A small network was shown many inputs. Here are its activations along a few directions, one row for each input.
Each table varies a few parts of the input and shows all the possible inputs, shuffled.
A made-up example of a description, with smaller parts first: one of 6 places along a line, together with either a single point or one of 9 places along a line or (one of 3 separate values, together with one of 8 places around a ring).
Shared parts are said once, and a part with two or three values counts as separate values.

Other details of the inputs vary at random and push rows far along three fixed directions, the same in every table; ignore that.

Rows:
r1: [14  9 15 14 -1 -7 25 -1 33  7  1]
r2: [ 12 -20 -14   1  34   0  14  18 -24 -15  33]
r3: [ -1  -6  -1 -24   1  -1 -16 -10 -27  -1   7]
r4: [ 30  -5 -17  -2 -16   4 -17  19   2   3   4]
r5: [-49 -25  50 -20   8  47 -34 -48 -22  -4 -40]
r6: [ 13 -31  -3 -21  21   6   4   9 -38   8  21]
r7: [ -6 -21   9 -25   0   9  -9   2 -15  12   5]
r8: [-18  20  -7  19 -34  -2  -7 -24  21  12 -35]
r9: [  6  23  -9  34 -12  -6  21  -1  19   3  -9]
r10: [ -4   0  11   7 -29  -3 -29  -7  40  -9 -32]
r11: [-11 -14 -11 -26 -33 -15 -16  -9  -5  26 -24]
r12: [ -3 -25   1 -19   1   2  -6  -5 -26  12  -5]
r13: [ -8  12  32  17  40  21   6 -16 -15 -25  -6]
r14: [ 13  11  -7 -16  -7 -17  -1  14   3   7  26]
r15: [ 21 -17   3  -8  31   6  18  23 -15   5  34]
r16: [-21  -6  26  23  41  27   7 -10  -5 -30  -4]
r17: [ 25  -3  -1  -8  30  -4   8   7 -22  -7  40]
r18: [ 12  20   0  21 -10   3  23  -4  31   0   8]
r19: [-17 -10  -9 -26 -31 -13 -19   0  -4  27 -24]
r20: [ -8  14   5  21  -5 -10  15   8  37  -9   1]
r21: [ 15  -4 -18   4  21  11  13  23 -27  -1  31]
r22: [  4 -12 -21 -20 -17 -18  -7  10  14   9  28]
r23: [ 9  7 14 14 -6 -9 24 -1 26  7 -6]
r24: [ -3  15 -11  28  -2 -20  20   3  26 -10 -17]
r25: [ -2   7  25  20  43  16   8 -22 -24 -26  -9]
r26: [ 11   4 -18 -10 -14   2   6  16   6  11  26]
r27: [-38 -22 -16 -43 -37  -2 -44  -8  -9  12 -15]
r28: [ 17   2 -22  -2 -13  -3  12  12   0   9  23]
r29: [ 37 -15  -5  -9  -9 -12  -5  25   7   9  -1]
r30: [ 11  16 -25  -8   2 -24   3  20 -11   5   3]
r31: [  3 -11 -25  -5  -1 -18   4  15  -6  -1  12]
r32: [ 10 -21 -18 -12  19  20  -1   5 -44   0  29]
r33: [  9  26   9  14  -8 -17  14  -6  21  -4   0]
r34: [-12  -7  38  25  45  27  15 -13 -15 -15 -18]
r35: [ -6  20 -10  30   4 -18  21  14  27 -10 -15]
r36: [-33  -1  30   4   2  45 -16 -36  -3 -10 -20]
r37: [-12  -1   2   3 -11  -6  -1  -9  23  -5  -1]
r38: [-25  -4 -10 -47 -35  -6 -44 -13 -19  15 -17]
r39: [-6 13  7 18 -3 -8 11  6 41 -7  8]
r40: [ -5  -4   4 -27   2   4 -18  -3 -21   0  12]
r41: [ 35   3  -8 -11 -12 -18 -17  22  -1  -4   4]
r42: [  9  32  -5  22  -1 -24  17  -3  15  -5 -18]
r43: [ -9   8   8  36  37  28   9 -10 -17 -12 -11]
r44: [-23  22   0  15 -36   3  -9 -14  24  11 -30]
Each input here is: one of 4 separate values, together with either a single point or (one of 2 separate values, together with one of 5 places along a line).
- Changing only the choice among 4 separate values turns r2 into r3. The same change can be made to r22. Which row results? => r17
- Changing only the choice among 4 separate values turns r33 into r37. The same change can be made to r13. Which row results? => r16
- Which other rows does r27 become when the choice among 4 separate values takes its other values? List them by row number. => r34, r38, r44
- Which other rows does r15 become when the place on the line of 5 takes its other values? List them by row number. => r5, r7, r19, r34
- Which other rows agree with r43 in the choice among 4 separate values? List them by row number. => r4, r8, r9, r18, r21, r26, r28, r32, r36, r44

Rows:
r45: [ -3  22  27  38  13   4  10 -14  23 -21 -33]
r46: [ 14  30   8  18 -26 -25  13   3  41   3 -16]
r47: [  9   6  11  28  42  11  14  -1 -16 -22  -5]
r48: [ 17 -22   1 -15  23   7   0  13 -23   0  22]
r49: [-16 -23  29 -21  16  31 -32 -27 -22 -11  -8]
r50: [13 -4  0 -6 -8 -2  3 10 20  1 26]
r51: [ 17   3 -37 -11 -13 -24   0  25 -13  12  14]
r52: [-14   9  10 -18 -53 -15 -21 -18  30  21 -36]
r53: [  0 -10  27   4  27  26  -2 -11  -2 -19   7]
r54: [ 11  -3  -9   5  12  -6   8  12 -16   0  -2]
r55: [-31 -19  13 -13  15  33 -24 -29 -37  -4 -17]
r56: [  0   3 -16   4  10   0   7   8 -11  -3  15]
r57: [ -9 -14 -35 -42 -28 -10 -31   5 -28  19   8]
r58: [ 24  -6 -20 -15 -24 -22  12  31  22  19  36]
r59: [-41   5  -3 -14 -44   1 -17 -25  20  15 -20]
r60: [ -6 -26   7 -35  -9  14 -23  -7 -11   9   8]
r61: [ 15   1 -18  17  34  -3  32  24 -19  -3  29]
r62: [ -3  16  25  36  13   3  14 -13  20 -14 -34]
r63: [  1  26  -2  27 -14 -17  19   2  24   4 -23]
r64: [  2   6 -17  10  14  -3  18  11  -2  -5  27]
- Describe the family of inputs behind these rows. => one of 2 separate values, together with one of 10 places along a line
- Changing only the choice among 2 separate values turns r64 into r59. The same change can be made to r49. Which row results? => r48

Rows:
r65: [ -5  11 -11   4 -26 -14  -3  -1  16  10 -18]
r66: [  6  17  24  26  23   5  20  -6  12 -13  -5]
r67: [  6  -6 -23 -15 -11  -9   7  18 -14  19  19]
r68: [13 13 -1 28 23 -2 26  8 -4 -9  2]
r69: [-13  -7  13  19  34  19  13 -11 -15 -13  -1]
r70: [  2 -18   5  -6  23  11  -4   5 -18  -8   9]
r71: [ 17 -12 -14 -27 -13  -9 -13  12 -11  13  18]
r72: [-11   4   8   4  -2   9   2 -11  -2   3 -11]
r73: [ 11  -7 -29  -8   2 -17  17  25 -19  13  28]
r74: [ 12  30  -3  28  -4 -11  21   8  37 -12  20]
r75: [-11   8 -16 -18 -46 -17 -20  -7   7  19 -22]
r76: [-16   1   2 -17 -46  -4 -13 -17  27  20 -15]
r77: [  4 -22  -7   4  34  16   8  12 -27  -5  18]
r78: [-22 -18  -1 -22   2  25 -34 -14 -17 -13  10]
r79: [ 2 -8  4 -9 -4  6 -2 -5  1  6  4]
r80: [ 25  23  -5  19  -6 -20  23  17  22   5   6]
r81: [ 4  2  3 -3 -3  1  0 -2  1  6  1]
r82: [-15  -8  35  -4  14  24 -16 -31  -6 -12 -15]
r83: [ 15 -15  -5  -8  33   5  14  16 -29   0  33]
r84: [ -3  -7  -3 -24 -11  -3 -12  -2  -7  12   5]
r85: [-14  -2  11  -3  -5  14  -1 -16   3   7  -6]
r86: [-20 -18  29  -6  11  33 -17 -29  -7  -9 -15]
r87: [  8 -21   5 -28  12   7 -20  -2 -28  -2  14]
r88: [ 18  19 -21  11 -14 -19  14  25  28  -5  31]
r89: [ -3  26   3  38  26   9  22  -6   8 -26   8]
r90: [  9  10   1  24  24  -4  18   5  -1 -13  -2]
r91: [-26   2  15  10  -2  18   0 -25  -1  -1 -22]
r92: [ 22  -3 -32  -2   5 -17  19  30 -20  11  27]
r93: [-15   3   3 -15 -42 -12 -23  -8  26  10 -26]
r94: [ 12   1 -19 -20 -35 -29 -14  20  13  14   0]
r95: [-20  -1   5 -22 -21   3 -24 -19  -6   8 -19]
r96: [ -2 -18   3 -34   5   9 -27  -8 -31   3   5]
r97: [ 19   0 -18 -21 -40 -26 -14  18  13  16   4]
r98: [  3   1  14   3   1   7   0 -10   8  -2  -3]
r99: [ 14  26   6  45   7 -12  27  10  33 -11 -15]
r100: [ 13  11 -26 -20 -37 -27 -10  16   2  20  -1]
r101: [-23 -22  10  -6  17  22 -11 -14 -18  -5  -5]
r102: [ 9  5 -9 14 18 -8 24 13 -9 -2 13]
r103: [-22   2  24   4   2  16   2 -24   9   0 -13]
r104: [-15  24  12  21 -15  -8   9 -17  26  -2 -30]
r105: [-16   3  19  12   6  10  -8 -17   9 -11 -26]
r106: [ 17  19   5  24   0 -17  32  11  33   0   8]
r107: [ 16  18   3  27  -7 -14  17  13  32  -4 -10]
r108: [ -6   1  25  12   2  15  -1 -17  15  -9 -16]
r109: [ 21   0 -11   2  10  -6  19  20  -6   8  24]
r110: [ 10  -8 -27 -22  -8 -18 -13  15 -19   8   7]
r111: [ 15   3 -13   0   7  -7  12  17 -13   6  14]
r112: [ 10 -26 -14 -28  12   2   2  14 -26  10  37]
r113: [23  0  2 12 20 -7 23 19  6 -7 20]
r114: [ 14  -8 -28 -19 -10 -15 -14  15 -21   9   5]
r115: [ -7  -5 -26 -28 -50 -20 -27   7  11  24 -12]
r116: [ -8 -12   0  -6  -1   3   0   3   3   3   3]
r117: [  4  23  -4  27  22   4  21   6   5 -18  21]
r118: [-16 -14 -18 -36 -28  -6 -16   0 -16  24   7]
r119: [ 10 -11 -21 -21  -8 -16 -15  18 -14   6   7]
r120: [ 18 -14  10  -3  31   8   0   9 -21 -14  17]
r121: [ -3 -11   3 -13  16  17 -12  -8 -33  -2   0]
r122: [-13 -23  -3 -14  14  19 -16 -10 -33   0  -1]
r123: [ 27 -17 -14 -22  22   1  -7  20 -41   3  30]
r124: [-27 -12  20   3  20  25 -11 -27 -17 -11 -19]
r125: [  0   8   7  36  25   8  28   0   4 -10  -3]
r126: [  5  31   8  37   7 -13  29  -1  24 -10 -16]
r127: [-11  15   5   7   3  11  -4 -11   9 -12  10]
r128: [-27 -10  20  -3   9  28 -27 -35 -18 -11 -32]
r129: [ -7  -4  -7 -21 -11  -4 -11  -1 -13  11   1]
r130: [ 38  11 -20  -2 -18 -32  11  30  14  12  20]
r131: [ -7   5   6 -14 -39 -14 -16  -7  28   9 -17]
r132: [  4  14   3  18 -17 -11   8   5  34   1 -15]
r133: [ 22 -14 -27  -4   6 -11  17  35  -6   9  31]
r134: [-30  12   9  -9 -40  -4 -13 -24  22  14 -31]
r135: [-20   9  -4   7   0  11 -11 -17   3 -14  -2]
r136: [  3  13  10  34  28   1  25  -1   7 -16  -7]
r137: [-14  17  14  22 -12  -5   4 -11  33  -4 -30]
r138: [ -8   8   6   2  -5   4 -11 -17  -6  -4 -25]
r139: [ -3 -29  -4 -22  16  12 -12   6 -27   0  15]
r140: [  2   8  11  34  27   3  25   5  12 -14  -3]
r141: [-10   6   6 -17 -40 -12 -15 -13  28  14 -14]
r142: [21  1  0 12 11 -5  6 16  1 -8  3]
r143: [ 15  -9 -13   1   6  -5  10  22  -2   3  16]
r144: [-25   0  -5 -13 -47  -6 -25 -13  23  17 -31]
r145: [ -4 -11   3  -7   0   4   4   1   4   3   9]
r146: [ 15 -15   8  -2  23  12   0   6 -17 -10  14]
r147: [ 11  16  -9  13 -20 -20   1  11  23   2 -16]
r148: [  5 -16  11   7  29  21  13   0 -10  -9  14]
r149: [-15  -1  21   5  25  20  -9 -26 -21 -18 -22]
r150: [-16 -17  30  -2  24  29  -7 -22  -9 -14  -6]
r151: [ -1  33  15  26  -9 -12  13  -9  30  -6 -27]
r152: [-17 -16  -8 -14  15  23 -25  -9 -24 -15  15]
- Changing only one part turns r79 into r144. The same change can be made to r112. Which row results? => r101
- Changing only one part turns r86 into r72. The same change can be made to r145. Which row results? => r118
- Changing only one part turns r149 into r96. The same change can be made to r68. Which row results? => r81
- Describe the family of inputs behind these rows. => one of 8 places around a ring, together with either a single point or (one of 2 separate values, together with one of 5 places along a line)
- Which other rows does r123 become when the choice among 2 separate values takes its other values? List them by row number. => r96
- Start at r118 and move only the place on the line of 5, one step at a time. The first step leads to r134. Which rows follow, in order? => r129, r95, r151
- Which other rows does r145 become when the place on the line of 5 takes its other values? List them by row number. => r113, r120, r131, r150
- Which other rows does r97 become when the choice among 2 separate values takes its other values? List them by row number. => r120
- Which other rows does r91 become when the place on the ring of 8 takes its other values? List them by row number. => r67, r76, r77, r85, r125, r133, r148
- Which other rows does r128 become when the place on the ring of 8 takes its other values? List them by row number. => r71, r75, r80, r99, r107, r121, r146
